A small network was shown many inputs. Here are its activations along a few directions, one row for each input.
Each table varies a few parts of the input and shows all the possible inputs, shuffled.
Descriptions start from the smaller parts, as in this example, which fits no table here: ring(8) and (point or (values(2) and line(4)) or line(11)).
Shared parts are said once, and a part with two or three values counts as separate values.
In the rows, zero is written as 128.

Other details of the inputs vary at random and push rows far along two fixed directions, the same in every table; ignore that.

Table:
x1: [ 64 141 124  97  69 119  70 186 104 126  56 127 151]
x2: [161 126 151  99 164 108 107 145 153 131 158 134 170]
x3: [121 134  95 145 113 133 152 107 107 145 108 122  88]
x4: [142 111 155 102 174 100 109 138 150 129 155 136 166]
x5: [136 136 126 154 123 144 155  97 130 124 141 122  97]
x6: [139 131 142 141 123 146 121 129 141 111 137 134 131]
x7: [155 143 104 132 127 125 154  87 116 123 137 136  99]
x8: [171 138 101 143 145 127 169  90 119 145 145 130  97]
x9: [ 78 165  88 115  49 123  87 185  67 129  24 125 137]
x10: [125 101 169 109 171 107 124 142 147 133 159 121 169]
x11: [117 113 141 129 122 138 129 130 142 123 144 122 125]
x12: [175 127 143 108 172 112 106 149 146 134 152 139 176]
x13: [129 134  95 148 107 150 141 111 116 131 110 125  87]
x14: [122 119 129 120 144 114 137 119 125 138 127 125 128]
x15: [156 124 152  96 177  93 120 139 136 137 149 135 176]
x16: [ 71 138 174  87 102 100  64 196 114 112  79 132 200]
x17: [159  99 146 122 190 113 120 146 159 145 161 125 166]
x18: [103 128 121 135 101 135 139 113 113 116 119 123 101]
x19: [123 133 132 148  95 155 140 105 137 107 135 131 100]
x20: [121 141  91 130 123 139 136 107 134 145 129 150  91]
x21: [127 121 117 151 130 139 161 103 124 140 142 113  95]
x22: [116 143 123 148  91 145 145  94 118 101 122 134  91]
x23: [133 125 139 146 129 141 128 133 139 117 134 124 132]
x24: [129 118 134 136 131 142 126 136 135 125 138 123 128]
x25: [130 113 113 159 129 151 159 111 129 132 140 112  97]
Each input here is: point or (line(4) and ring(6)).
Which other rows does x19 become when the line(4) part takes its other values? List them by row number. -> x1, x2, x11
Which other rows does x18 become when the ring(6) part takes its other values? List them by row number. -> x10, x11, x21, x24, x25

Table:
x26: [175  85 134 109 213 101 175  70 166 153 210 119 113]
x27: [220 124 161 147 184 133 173  86 160 113 217 121 138]
x28: [137 148 178  90 149  81  89 158 118 103 120 149 206]
x29: [198  87 135 170 221 136 174 107 165 160 192 105 126]
x30: [ 84 176  93  89  33 116  92 132  76 105  48 141 106]
x31: [ 36 151 149 143   9 178  88 149 117  68  69 134 107]
x32: [114 103 173 102 155  96 106 191 121 144 127 100 202]
x33: [ 99 121 141  86 178  89  86 181 148 178 125 148 185]
x34: [173 147  49 165  89 178 168  70 120 117 131 137  38]
x35: [ 73  97 124 198  82 193 188  64 144 106 153 102  26]
x36: [102 110 172  92 173  72 108 167 114 138 116 123 200]
x37: [135 157 148  83 153  98  67 171 153 144 128 176 192]
x38: [179 159  75 198  94 178 181  72 111 116 116 124  51]
x39: [ 65 129  61 120  60 142  98 175  79 147  41 114 101]
Changing only one part turns x31 into x35. The same change can be made to x34. Which row results? -> x39
Describe the family of inputs behind these rows. -> values(2) and (point or ring(6))
Which other rows does x30 become when the ring(6) part takes its other values? List them by row number. -> x27, x28, x34, x37, x38

Table:
x40: [201 126 173 132 185 142 132 116 192 114 206 148 165]
x41: [123 133 152  97 161  84  75 215 111 153  98 123 218]
x42: [122 124 127  72 158  90  57 208 137 149  99 149 208]
x43: [209 119 172 151 195 143 135 126 173 107 200 137 172]
x44: [148 133  99 173 107 170 186  30 150  94 167 139  28]
x45: [145 157 165 122 117 130 120  98 150  93 152 150 141]
x46: [ 90 156  95  92  90 100  93 141  97 127  65 147 126]
x47: [140 145 150 123 122 137 106 109 157 101 156 163 128]
x48: [ 99 139 131 117  62 140  85 158 111  93  75 120 126]
x49: [149  91 204 146 205 125 156 111 170 114 208 119 161]
x50: [ 82 117 101 154  59 170 111 161 107 127  78  91  97]
x51: [ 76 116 160  67 162  77  71 192 131 161 110 148 198]
x52: [ 64  96 143 139 119 144 139 111 146 119 139 120 103]
x53: [ 89 153  68 130  82 133 113 149  93 164  71 137  94]
x54: [156 126 118  65 127  90 138 103 107 114 158 123 132]
x55: [ 48 106 124 142  63 157 125 141 102 118  79  93  94]
x56: [ 95 162 102 112  89 113 108 165  94 156  66 127 133]
x57: [230 129  72 166 193 157 199  39 162 158 209 155  58]
x58: [ 87 140 136  76  39 122  99 139  94  72 106 119 131]
x59: [ 93 137  33 165  78 156 172  89  90 158  84 114  27]
x60: [125 118 138 144 132 152 114 142 163 135 157 138 123]
x61: [123 185  81 198  30 184 187  41  76  77  90 128  17]
x62: [142 156 145  72 146  88  65 199 128 145  97 153 220]
x63: [161 106 156 178 173 162 225  20 179 120 229 123  57]
x64: [192  78 127 125 222 116 140 137 165 174 191 101 152]
x65: [108 158 115 107  86  92 111 144  74 121  58 130 140]
x66: [188 106 194 134 187 114 141 102 174  95 204 131 162]
x67: [ 78 133  58 184  66 150 223  46  55 143  77  95  10]
x68: [168 125 113 106 151 108 125 122 125 135 128 125 128]
x69: [100 161  96 143  52 172  97 146 116 112  80 154 101]
x70: [170 126 112 131 154 114 142 136 115 143 123 126 145]
x71: [ 41 116 143 153  61 142 141 129  90 109  79  99 107]
x72: [ 85 137 111 126  71 154  85 169 126 107  78 139 129]
x73: [219  94 120 117 218 121 135 133 164 157 183 121 158]
x74: [104  96 108 123 142 121 151 121 110 158 116  98 106]
x75: [198  96 175 148 192 136 142 127 178 112 200 126 167]
x76: [ 95 131  88 201  49 180 180  93  92 117  94  93  41]
x77: [111 114 112 183 115 179 201  40 148 123 174 133  23]
x78: [139 159 164  77 151  68  68 183 105 121  96 147 223]
x79: [143 110 119 138 158 109 147 139 116 160 130 106 138]
x80: [ 68 144 124 119 104 103 126 154  70 139  62 117 138]
x81: [154  77 163 139 200 138 130 129 203 135 214 123 146]
x82: [125 153 149  60 146  74  49 180 130 138 107 171 206]
x83: [150 149 145  91 156  90  69 209 109 137  91 142 226]
x84: [130 166 165  58 140  67  63 170 123 129 102 158 219]
x85: [ 41 123  88 116  92 118 133 125  89 151  69 120  92]
x86: [132 131 154 142 127 144 129 134 158 125 152 126 132]
x87: [183 102 181 158 200 137 142 132 175 123 207 117 163]
x88: [177 115 120 157 198 130 235  18 154 156 211 125  57]
x89: [107 129 111 132  68 163  85 180 113 111  72 114 134]
Describe the family of inputs behind these rows. -> values(2) and (point or (line(4) and ring(6)))
Changing only the values(2) part turns x57 into x69. The same change can be made to x46. Which row results? -> x44
Which other rows does x62 become when the values(2) part takes its other values? List them by row number. -> x40
